A small network was shown many inputs. Here are its activations along a few directions, one row for each input.
In each table, some parts of the input vary, and every possible input appears once, in random order.
Descriptions start from the smaller parts, as in this example, which fits no table here: one of 8 places around a ring, together with either a single point or (one of 2 separate values, together with one of 4 places along a line) or one of 11 places along a line.
Shared parts are said once, and a part with two or three values counts as separate values.

Other details of the inputs vary at random and push rows far along two fixed directions, the same in every table; ignore that.

Rows:
R1: [ 14.4   1.2 -24.4   3.5 -10.5 -14.9   6.1   2.4  -3.2  12.2 -16.3  19.7
  12.1]
R2: [-15.8 -14.3   4.9  27.0  60.3 -28.1 -16.4  16.7 -29.1  12.9   5.5  11.9
  59.0]
R3: [-34.6  15.6   8.6 -38.6 -13.4  18.7 -22.0 -22.4  -6.2  -2.1  42.9   7.6
 -28.9]
R4: [  7.1 -13.5   6.9  23.5  35.8 -24.9   6.8  35.0  -8.4  14.1   2.7 -12.2
  61.6]
R5: [ 22.1   5.2 -23.1  30.2 -23.8   3.2  37.4 -16.5   0.7  -7.9 -78.2 -11.8
 -18.0]
R6: [ 22.6 -17.5 -17.3   2.3  -7.2 -11.7  -2.8   5.5  -0.3  23.0 -10.8  19.4
   3.1]
R7: [-11.2  21.0   0.1 -37.7 -69.2  30.3  18.0 -33.5   0.5  -6.5   7.3 -21.8
 -69.8]
R8: [ 14.8  12.2  -6.0 -22.4 -47.6  37.8  14.4 -18.0  24.5  -3.4 -22.2  -3.2
 -69.6]
R9: [ -5.3 -23.2 -26.2  18.0  -0.4 -20.5  -5.9 -15.8  -8.5  40.1 -30.1   3.5
  -9.2]
R10: [ -5.3   3.8  38.1  -5.8  23.4   5.1  -3.0  20.0 -13.5 -11.0  39.6  -9.5
  22.9]
R11: [ 10.9  11.1  19.3  -9.4  21.5  24.0  -2.2  24.5  17.3 -15.7  16.7   3.7
  20.2]
R12: [  1.5   3.8  12.4 -24.0 -34.9  17.6   3.2 -12.5   5.1   9.4  19.8 -19.4
 -48.8]
R13: [  1.2 -11.1  -7.0  42.9  43.3 -40.3  -0.2  30.8  13.7   5.7  -4.9   4.0
  53.2]
R14: [ -6.4  -3.2  40.2  -9.0  43.9   1.4 -32.5  30.5  26.0  -8.0  74.1   5.3
  14.7]
R15: [ -9.0  17.3  20.5 -57.6 -27.7  41.8 -21.0 -16.2  -4.0 -29.3  48.3  10.9
 -26.4]
R16: [ -0.5 -14.7 -13.5  37.3  27.4 -33.2   1.9   9.6   6.9  -4.9 -23.7  -9.7
  38.1]
R17: [ 24.8   6.4 -35.5  35.7 -16.0 -13.8  37.3   3.5  15.4  14.5 -74.8   0.7
   4.5]
R18: [ 19.3  -9.8 -47.0  27.8 -29.8 -22.0  25.5 -31.0 -24.3   3.2 -81.2   3.2
  -9.6]
R19: [-17.9   7.4  51.0 -15.2  45.2   9.9 -30.2  22.1   3.1 -39.8  71.8   1.3
  20.8]
R20: [-32.7   2.3  -1.8 -28.3 -20.3  19.5 -14.5 -34.8 -15.6  -6.7  13.4  -3.5
 -29.9]
Each input here is: one of 4 places along a line, together with one of 5 separate values.
Q: Changing only the choice among 5 separate values turns R10 into R19. The same change can be made to R12. Which row results?
A: R14
Q: Change only the place on the line of 4 in R11. List by row number the other rows that result.
A: R5, R8, R17
Q: Change only the choice among 5 separate values in R16. List by row number the other rows that result.
A: R4, R11, R15, R20

Rows:
R21: [ 17.7 -14.8 -34.6  25.4 -23.7  -8.9  18.1 -21.9   4.3  28.8 -69.5  -5.6
 -30.6]
R22: [  4.3  16.3  16.3 -38.6 -12.1  22.5 -15.6  -0.4  -1.3 -27.1  39.4  19.2
  -7.8]
R23: [15.6 -7.8 -5.3 -1.9 -6.4 -7.7 -2.2  8.7 17.6 10.3  8.5  6.2 -9.8]
R24: [ 17.7  -6.0 -41.1  20.5 -23.8  -0.1  21.0 -27.9 -14.4   5.2 -79.1   6.7
 -14.5]
R25: [-12.6  17.6  34.7 -22.3   8.5  24.1  -6.7  13.4  19.2 -30.0  51.1 -11.1
  -4.0]
R26: [ -0.5  15.0 -13.1 -31.3 -63.5  30.9   9.5 -27.0  24.2  -1.9  -3.4 -10.0
 -73.9]
R27: [ -2.2  23.5  15.8 -37.0 -11.0  30.3  -8.1   3.9   5.6 -23.4  36.5  12.1
  -3.3]
R28: [ 16.5 -14.0   2.5  45.0  50.7 -39.5   1.6  34.9   9.4  -4.8  -7.7   0.6
  62.6]
R29: [ -5.2 -29.2  -4.5  36.7  61.9 -46.6 -24.2  34.6   2.9  39.9  20.6  20.0
  65.0]
R30: [ -3.8  24.4  21.5 -33.4  -3.5  33.5 -10.0  -1.8  -0.6 -22.5  31.4  14.3
  -9.7]
R31: [  5.4  -3.3 -30.1  37.9 -23.0 -14.7  35.0 -19.3   5.0  -3.4 -77.6 -19.0
 -22.1]
R32: [ -9.3  14.0  29.0 -25.4  -4.6  23.6  -2.8   5.0  -9.9  -5.8  34.5  -7.1
 -10.0]
R33: [  9.9 -16.2 -28.8  23.4 -27.3  -9.3  26.0 -26.8 -21.5  24.6 -68.6 -17.1
 -16.8]
R34: [-32.0   0.5  23.7 -31.1   7.8   6.6 -24.0  -4.7 -24.6   2.2  58.5  -2.1
  -1.6]
R35: [ -4.7   8.7  31.0 -34.1 -10.3  16.9  -9.9   5.5  -6.7 -12.8  54.0  -6.5
  -7.2]
R36: [ -1.8  -3.6   8.0   9.8   9.0  10.0   1.7  -4.8   2.9 -15.2 -14.2  -9.6
  -9.3]
R37: [  3.8   0.3  -6.9   4.3 -12.9  -8.5  20.3   4.5  -8.3  14.1 -12.5 -14.4
  10.8]
R38: [ 16.5  -7.4   2.7  28.3  46.6 -23.7  -2.6  40.4  13.9  29.0   2.5  12.4
  44.3]
R39: [-21.0   2.0 -21.1 -19.9 -29.3   6.4  -8.8 -40.9 -14.7 -11.5 -12.0  13.2
 -28.7]
R40: [-14.3 -20.2   0.2  43.7  66.7 -45.8 -18.2  24.7  -2.9   4.3   7.7  -2.5
  66.5]
Q: Describe the family of inputs behind these rows.
A: one of 4 separate values, together with either a single point or one of 4 places along a line
Q: Changing only the choice among 4 separate values turns R22 into R35. The same change can be made to R24. Which row results?
A: R33
Q: Change only the place on the line of 4 in R25. List by row number the other rows that result.
A: R28, R31, R36
